Each row below holds a small network's activations on one input, seen along a few directions.
In each table, some parts of the input vary, and every possible input appears once, in random order.
A made-up example of a description, with smaller parts first: one of 3 separate values, together with either a single point or one of 11 places along a line or (one of 4 places along a line, together with one of 8 places around a ring).
Shared parts are said once, and a part with two or three values counts as separate values.
In the rows, 128 means zero.

Other details of the inputs shift rows strongly along two fixed directions, in all tables alike. That doesn't count.

A family of inputs:
x1: [ 90 168 104 148 106 140 188 156 108  88  52 137]
x2: [170 107 118  75 199 147  29  72 113  68 152 136]
x3: [ 99 139  98 140  97 113 197 151 121 107 102 143]
x4: [148  64 190 151 106 103 144  94 134 245 164 122]
x5: [ 95 148 123 130 101 124 184 148 116  99  92 138]
x6: [143 146 113 139 138 126 166 157 128 104  74 135]
x7: [ 89 113  98 203 131 141 146 110 133 134 112 158]
x8: [145 100 180 114  85  96 177 151 117 206 174 127]
x9: [157 119 215 119  86 105 173 161 108 212 154  73]
x10: [ 97 169  83 167 116 135 189 170 116  79  35 124]
x11: [ 67 131  53 221 110 132 182 112 124 105  52 143]
x12: [ 59 183  76 174  98 144 175 184  92  76  87 122]
x13: [111 228  75 202  38 131 122 154 144  87  90 132]
x14: [ 97 111 119 112 213 132  52  82 163  90 170 164]
x15: [121 143 119  37 186 137  90 108 131  80 195 155]
x16: [105  99 121  64 187 137  26  85 150 125 144 165]
x17: [173 109 210 120 104 105 169 161 120 219 133  97]
x18: [113  95 123  56 188 121  46  70 165 108 129 152]
x19: [199  61 186 143 102  91 133  98 116 173 116  95]
x20: [133  80 165 150  93 103 121 123 133 214 152  65]
x21: [126 154 146  52 207 131  58 141 140  80 141 140]
x22: [ 96 122  59 219 100 165 133 164 104  74  63 105]
x23: [156  81 171 147 116 121 153  78 131 224 182  86]
x24: [197 151 210 132  28  99 110 119 168 214 170 130]
x25: [166  88 174 101  93  73 194 140 146 196 165 116]
x26: [112 112 113  99 215 158  65  58 160  88 182 158]
x27: [150 147 133  62 213 133  61 145 141  82 144 151]
x28: [157 186 146  72 116 109  45  82 196  77 137 185]
x29: [ 87 187  77 154 112 173 184 161  90  88  83 106]
x30: [157 204 123  74 125 141  37  84 178  76 170 159]
x31: [135  80 176 163 110  97 139 104 134 220 170  93]
x32: [104 142 125  48 187 118  75 132 138  76 184 165]
x33: [157  97 159 118  85  89 187 160 127 217 172 123]
x34: [ 95 112 102 191 136 120 164  93 146 119 100 148]
x35: [ 71 144  31 202  99 167 152 128 106 113  75  86]
x36: [115 129  55 216 106 148 132 143  75  83  43 139]
x37: [137  84 133  90 180 158  32 105 141  80 134 175]
x38: [191  44 198 138  93 115 139 108 140 182 129  96]
x39: [210 116 185 123 114 126 182 149 116 214 159  68]
x40: [172 104 158 106  95  98 194 143 125 212 201  80]
x41: [ 73 178  91 161 107 157 169 175  92  95  61 148]
x42: [149 141 131  64 211 141  67 140 140  89 128 184]
x43: [ 89 149 125 132 105 140 163 163 106 119 111 148]
x44: [ 84 162  48 167 108 116 180 189 113  97 112 126]
x45: [152  96 121  74 194 168  35  85 138  70 160 136]
x46: [149 104 132  96 194 126  20 101 122  70 140 136]
x47: [151 126 188 106  89 125 183 135 105 189 180  80]
x48: [ 97 192  63 171 126 169 183 173  95  84  66  96]
Each input here is: one of 4 places along a line, together with either a single point or one of 5 places along a line or one of 6 places along a line.
- The inputs of x36 and x19 match in every part but the place on the line of 4. If x17 is changed in the same way as x36 into x19, which row does it become? => x10
- A walk changes only the place on the line of 6. It starts at x42 and steps to x17. List the rest of the walk in order. => x41, x43, x8, x33
- Which other rows does x32 become when the place on the line of 6 takes its other values? List them by row number. => x9, x12, x21, x27, x44
- Which other rows does x23 become when the place on the line of 5 takes its other values? List them by row number. => x2, x26, x35, x45
- A walk changes only the place on the line of 5. It starts at x19 and steps to x38. List the rest of the walk in order. => x18, x11, x34

A family of inputs:
x49: [199 100 236  26 144  82  65  69 189 179 201 149]
x50: [165 137 154 176  42 120 147 131 115 172  97  87]
x51: [136  73 146 166 114 114 189 133 125 180 123 112]
x52: [175 150 142 107 132 138  66 115 140 107 155 113]
x53: [142 138 163  51 149 107  59  84 178 111 195 176]
x54: [151 147 131 207  46 118 172 158 119 153  94 111]
x55: [ 53 212  42 133 146 165  85 126 154  36 109 186]
x56: [153 169 189  56 109 111 233 224  92 164 151  99]
x57: [ 37 140  21 163 160 149 144 134 108  52  86 162]
x58: [130  85 132 195 106 126 192 143 100 170  83 104]
x59: [158  79 145  55 220 140  40  93 128 119 168 116]
x60: [ 76 130  47 147 195 168  71 121 105  20  75 150]
x61: [ 91 103 116 182 101 126 201 134 110 201 125  98]
- What do these inputs look like to the network? => either a single point or (one of 2 separate values, together with one of 6 places along a line)
